Each row below holds a small network's activations on one input, seen along a few directions.
In each table, some parts of the input vary, and every possible input appears once, in random order.
Descriptions start from the smaller parts, as in this example, which fits no table here: one of 2 separate values, together with either a single point or one of 11 places along a line or (one of 4 places along a line, together with one of 8 places around a ring).
Shared parts are said once, and a part with two or three values counts as separate values.

Other details of the inputs vary at random and push rows far along three fixed directions, the same in every table; ignore that.

Table:
R1: [-28  -6  19 -12  20   2   4  -1  13  43   0]
R2: [ 28  23  -2  -8 -17  15   8  13 -29 -20  -4]
R3: [-15 -12   2  -6   9   8  -1  -3  15  24   1]
R4: [  2 -16  -7  16  10  -8 -20  -2   3 -13  14]
R5: [ -2 -27 -13  13   0   6 -24 -10  25 -10  16]
R6: [-2 18 -5 -4 -7 14 21 -9  0  9 -2]
R7: [-14 -18  -5   7  14   9 -12 -12  24   2   6]
R8: [  4   4  -1   2  13   5  15 -16 -18  21   2]
R9: [  5   3  13 -19 -11  13  13 -22 -14  10  -8]
R10: [-10  -4  -5 -12   6   2   4 -21   2   5  19]
R11: [  5  -9  -6   6  14  -1   2 -18 -10   8   9]
R12: [ 1 -2 -2 -3  2 11 10  1  2 20 -3]
R13: [-8 -3 -2 -5  6  8 -5  7  0  9  1]
R14: [-16  20   7   8  -3 -12  -9  40  17 -12 -15]
R15: [ 10  21  -9   3  -5  28  25  -2 -15  13 -11]
R16: [ -5  13  23 -13  -4   1  12 -12 -13  18 -23]
R17: [  4 -20   2   2  -1  -6  -5   1 -11 -20  -2]
R18: [ -6  11  -4   9  -1  -1  -1   5  15 -13  -4]
R19: [-35  -4  19 -12  36  -3   3  -6  13  38 -10]
R20: [-12 -11  -2  -9  14 -15  -4 -13  14   4   6]
R21: [-25  17  22  19   0   3  -6  33  21  21 -12]
R22: [  2   4  11 -22 -11  16  11 -22 -14   8  -9]
R23: [ 17  10 -19  -1  -2  19  12   6 -16  -8 -11]
R24: [  2 -26   7  -6  -1  -1   8 -15 -13   3   4]
R25: [  3  -6 -14   0  -1  -4  -9  -9   0 -22  20]
R26: [ -2   3   5   6   8   2   7  -4 -10  19   5]
R27: [  5 -16  -9  10   5   7   3 -23  10  13   6]
R28: [ 11 -21 -13   4  -9 -10 -11 -17   7 -13  33]
R29: [  9   5 -18   7 -10   5   0  -3   7 -24   5]
R30: [  4   4  -2   1  10  -1   6   3 -10  13  -9]
R31: [ 22 -11 -22   4  -9 -17  -8  -7  -2 -21  11]
R32: [-12  20  29   6   2 -10 -20  43   6 -15 -12]
R33: [ 10 -25  -9  11  -1  -9 -19   1   8  -2  14]
R34: [ 3 -2  0 11 -2  3 -6  7 -6  4 13]
R35: [ -5   0   2  -6   1 -13   3  -2   6  13   4]
R36: [ 17 -10 -21  -2 -16  -6 -10   0   2 -19  19]
R37: [-3  7 -3 10 -1 -9  3 -4 13 -1 -4]
R38: [-13  -7   3   0  12 -18  -3 -17   9   7  13]
R39: [  4 -12  -9  15  -7 -14 -10 -12  22  -8  11]
R40: [-10  -3   0  -8  23   7  13 -14   5  23 -11]
R41: [  4  -6   4  -8 -12   4 -16  -8  -3 -23  -4]
R42: [  2  -6  -6  -5  -2  -7   8 -12  11  10   3]
R43: [  6   3 -11   1  -4 -11 -10  12   3 -23   3]
R44: [ 12  23  11 -12 -10   7  19 -11 -28   3 -27]
R45: [ 23  16 -19   7 -11  12  -2  27 -22 -22  -7]
R46: [  7  -5  10   0   5 -10 -14   3   2 -17   2]
R47: [  8 -11 -12  10 -14  -2  -6 -10  20 -11  17]
R48: [ 14  14 -16  13 -10  -1   4   1   1 -22  -5]
R49: [ -5   7  -2 -10  18  11  12  -2 -10  14  -9]
R50: [-13 -10  -2  -1  23  13   6 -24  14  15  -1]
R51: [ 11   5  10 -14  10   1  15 -18 -16   8  -5]
R52: [  4   0 -13  -7  -9  -3  -6   6   1 -12   9]
R53: [-2 -1 -7  4 -3  9 -8 18  6 -1 -4]
R54: [-2 27 -7 -8 -5 19 27 -8 -8  8 -9]
R55: [ -6  16   2  -1  18  12  14  -1 -18  10  -5]
R56: [ 29   9 -17  14 -13   3   5  15 -15  -7 -12]
R57: [-17   2  25   9 -16  -5 -14  48  -2 -10 -10]
R58: [ 11 -18 -10  10  -3  -3 -10   0  11   2   5]
R59: [ 11  -2  -7  -6  10   5  15 -15 -15  22  -4]
R60: [ 21  15   6 -10 -12  12   8   6 -21  -8   0]
R61: [ 10  26  -2  -3  -5   1  26  -5 -25  10   0]
R62: [ 16 -12 -22  -9 -11   4   5 -17   5  -8  14]
R63: [-14  -3   1  -7  16  13   5 -13  -7  19  10]
R64: [-14  18  29  15  -9 -14  -4  54 -13  -8 -28]
R65: [ 17  14 -10   6   0   7  15   8 -15   4 -18]
R66: [ 13   1 -13   9 -10 -15  -5   8   7 -16  -2]
R67: [ 16   3  -5  -6 -18  15  12  12 -34 -19  -8]
R68: [  9  24  10 -14  -6  11  18 -11 -27  -3 -27]
R69: [-25  17  20   6   2 -20  -3  30  22  17 -16]
R70: [-14   5   7  27   5  -5 -20  27  22  -7 -11]
R71: [-10 -22  -5   0  18   1 -12  -7  21   3   2]
R72: [ 16   8 -16   1  -1  -4   8 -13 -16 -17   9]
R73: [ -4 -17  -7  -6   1  -4  -5 -24   8  -1  29]
R74: [  1 -12 -16  -5  -1  -4  -8  -6  17 -15   9]
R75: [  9 -19   7  -1 -17  -8 -18 -17   4 -12   3]
R76: [-14  -8  25  13 -15 -11 -18  43   4 -10  -4]
R77: [-15   5  23   5 -10 -11 -31  23  12 -22 -14]
R78: [-26  16  21   2   4   1  -8  39   8  22 -11]
R79: [-15 -20   4   2  12   1 -14 -10  11  14  22]
R80: [ -8   7  -6 -14  -1   5  11  -2   6   7  -2]
R81: [ 16 -14   8  -5  -1  -6  -7 -12  -1  -3  12]
R82: [  1   8  -7   4   0  -7  -4   4  -3 -20   9]
R83: [-11   5   8  10 -14 -15 -16  33  25  -3   1]
R84: [-33  -9  16  -1  14 -11   1 -19  36  30   4]
R85: [ 19 -20 -19   4  -9 -19 -12 -12   6 -15  18]
R86: [ -3   3  -5  -1   4 -10   1   3  11  -5  -6]
R87: [  9  -2  -1   1 -12   6   0  20 -22 -28  -7]
R88: [-42   1  21 -10  35   7   3  -8   9  35   1]
R89: [-12  17  12   7 -13 -15 -11  41  12   0  -1]
R90: [  5  14 -12 -14  -1   5  13   0 -12  -6  -2]
R91: [  9   9   4 -14 -19  15   1  -8 -18 -12 -11]
R92: [  7  20  20 -13  -3  10  18   6 -17  12  -6]
R93: [  9 -23   3   5  -9 -10  -4   0 -13 -13   2]
R94: [  4 -24  -9  19   3  -4 -14 -16  21   2   9]
R95: [ -9 -11  -1   4  19   4   7 -26  13  22  -2]
R96: [ 13 -15   8   2  -2 -13 -14  -6   2  -9   9]
R97: [  8  26  -1   4  -7  -7  16   5 -20   3  -2]
R98: [  2 -17   1  -8   4   6   7  -8 -17 -14  -3]
R99: [ -2  11  14 -22  12  12  12  -8 -12   6  -4]
Description of these inputs: one of 9 places around a ring, together with either one of 3 separate values or (one of 2 separate values, together with one of 4 places along a line).
- Changing only the place on the ring of 9 turns R91 into R77. The same change can be made to R10. Which row results? => R82
- Changing only the place on the ring of 9 turns R20 into R36. The same change can be made to R86. Which row results? => R62
- Change only the choice among 2 separate values in R4. List by row number the other rows that result. => R72
- Which other rows agree with R93 in the place on the ring of 9? List them by row number. => R8, R16, R39, R56, R59, R69, R85, R94, R96, R97
- Change only the choice among 3 separate values in R32. List by row number the other rows that result. => R77, R98
- Change only the place on the ring of 9 in R18. List by row number the other rows that result. => R6, R29, R37, R39, R47, R48, R54, R84
- Change only the choice among 2 separate values in R3. List by row number the other rows that result. => R62
- Which other rows agree with R9 in the place on the ring of 9? List them by row number. => R1, R12, R21, R28, R34, R47, R76, R83, R89, R92
